Each row below holds a small network's activations on one input, seen along a few directions.
In each table, some parts of the input vary, and every possible input appears once, in random order.
Descriptions start from the smaller parts, as in this example, which fits no table here: one of 4 places along a line, together with either a single point or one of 9 places around a ring or (one of 3 separate values, together with one of 8 places around a ring).
Shared parts are said once, and a part with two or three values counts as separate values.
In the rows, 128 means zero.

Other details of the inputs shift rows strongly along two fixed directions, in all tables alike. That doesn't count.

Table:
R1: [126 119 131 121 144 119 128 128 137 135 130]
R2: [128 137 131 118 131 109 137 133 123 130 121]
R3: [143 135 135 133 116 164 124 128 125 128 128]
R4: [122 119 130 122 130 110 129 136 119 129 122]
R5: [130 135 130 124 123 112 119 127 128 135 139]
R6: [147 144 130 121 121 166 135 125 117 135 121]
R7: [132 125 136 123 133 115 126 130 142 126 128]
R8: [143 139 135 134 121 164 134 129 122 125 122]
R9: [119 133 115 146 123 156 141 125 110 115 112]
R10: [139 136 128 122 129 113 125 122 134 125 135]
R11: [139 129 137 138 116 163 129 131 128 121 119]
R12: [133 125 128 120 134 114 124 129 127 127 131]
R13: [127 132 133 124 126 109 131 133 126 127 125]
R14: [123 131 119 119 132 110 129 126 116 131 127]
R15: [115 115 129 121 137 115 130 132 128 138 123]
R16: [ 56 118  40 239 122  80 145  69 169   8 119]
R17: [120 120 123 123 131 114 120 127 125 138 134]
R18: [136 131 131 120 131 117 120 123 139 133 138]
R19: [120 133 127 124 134 115 128 122 134 137 133]
R20: [126 118 127 137 129 165 135 126 129 125 114]
R21: [137 129 136 120 131 112 130 133 134 124 126]
R22: [140 135 137 125 126 172 131 125 128 142 124]
R23: [138 135 130 122 130 113 127 126 134 125 134]
R24: [124 126 123 122 128 111 123 127 117 132 132]
R25: [124 125 130 123 132 111 127 135 118 132 128]
R26: [115 109 134 124 115 116 120 145 132 131 145]
R27: [130 138 129 123 126 111 127 128 125 131 134]
R28: [132 120 133 125 134 115 121 134 132 127 133]
R29: [118 123 121 148 121 160 131 127 119 123 120]
R30: [116 118 119 154 114 153 132 128 120 111 115]
R31: [128 142 127 123 133 109 137 130 125 129 127]
R32: [131 131 129 120 136 118 126 119 142 135 135]
R33: [133 125 138 139 103 167 125 136 138 118 138]
R34: [128 114 132 122 136 116 125 133 136 128 126]
R35: [131 119 132 121 134 113 129 134 128 123 123]
R36: [127 119 126 120 139 119 124 121 136 137 133]
R37: [127 134 128 122 128 114 121 124 131 138 138]
R38: [117 123 121 138 125 162 132 123 119 134 120]
R39: [129 125 135 120 138 118 131 127 143 131 126]
R40: [131 130 135 121 141 119 129 126 143 135 132]
R41: [137 143 130 130 113 164 129 126 111 137 126]
R42: [129 143 122 120 129 110 132 124 124 132 130]
R43: [128 131 134 136 116 164 132 131 122 132 118]
R44: [133 129 128 118 140 113 134 131 126 126 125]
R45: [125 134 129 125 129 114 123 127 132 134 136]
R46: [124 133 132 127 131 114 125 130 133 132 134]
R47: [137 133 132 117 135 112 137 131 132 124 121]
R48: [128 143 124 121 131 110 134 126 124 130 129]
R49: [139 132 132 122 126 115 118 125 136 129 139]
R50: [131 115 134 124 131 114 123 136 133 126 127]
R51: [133 125 131 122 136 114 127 132 128 125 130]
R52: [131 124 123 146 118 162 125 124 124 116 124]
R53: [125 113 130 144 105 167 125 136 135 114 135]
R54: [139 140 128 116 135 113 133 126 131 129 129]
R55: [130 119 132 122 138 118 123 132 135 132 132]
R56: [119 123 137 127 111 115 121 140 140 126 149]
R57: [129 133 135 127 127 112 123 133 129 131 136]
R58: [122 134 126 122 133 115 126 121 134 141 135]
R59: [130 137 133 124 129 111 129 132 125 131 132]
R60: [126 119 128 120 141 119 126 124 137 135 131]
R61: [133 130 122 116 136 113 129 124 125 128 128]
R62: [144 135 139 126 121 171 126 129 125 139 127]
R63: [138 139 130 119 137 113 136 129 132 126 127]
R64: [130 120 129 121 136 118 121 128 134 133 134]
R65: [133 128 125 134 125 161 141 129 117 118 108]
R66: [134 121 128 122 130 116 116 127 131 131 137]
R67: [134 125 126 120 132 114 122 125 127 128 133]
R68: [121 124 127 118 134 110 135 135 116 129 117]
R69: [116 118 121 146 119 158 132 129 120 121 114]
R70: [121 134 114 142 121 157 138 122 109 118 114]
R71: [132 130 124 118 138 113 131 127 125 126 126]
R72: [123 131 132 135 122 163 136 127 125 135 116]
R73: [121 133 132 124 137 115 130 127 135 138 132]
R74: [136 124 129 130 123 167 123 125 122 136 126]
R75: [120 129 116 148 116 157 133 122 111 115 118]
R76: [116 123 123 141 127 161 134 126 120 131 119]
R77: [141 134 139 130 124 167 128 130 128 134 125]
R78: [124 121 126 124 126 113 117 130 121 136 135]
R79: [137 131 136 127 130 114 122 131 139 124 136]
R80: [123 120 130 127 130 112 122 136 123 132 132]
R81: [123 120 127 126 128 112 120 133 122 133 134]
R82: [127 128 136 125 124 111 125 136 129 130 129]
R83: [120 124 121 136 123 165 129 121 117 139 122]
R84: [129 134 131 126 124 112 121 129 129 131 138]
Each input here is: one of 4 separate values, together with either a single point or (one of 4 places along a line, together with one of 5 places along a line).
- The inputs of R67 and R41 match in every part but the choice among 4 separate values. If R51 is changed in the same way as R67 into R41, which row does it become? => R59
- The inputs of R31 and R63 match in every part but the choice among 4 separate values. If R42 is changed in the same way as R31 into R63, which row does it become? => R6
- Change only the choice among 4 separate values in R55. List by row number the other rows that result. => R29, R46, R77
- Change only the choice among 4 separate values in R54. List by row number the other rows that result. => R48, R70, R71
- Change only the place on the line of 4 in R43. List by row number the other rows that result. => R37, R45, R46
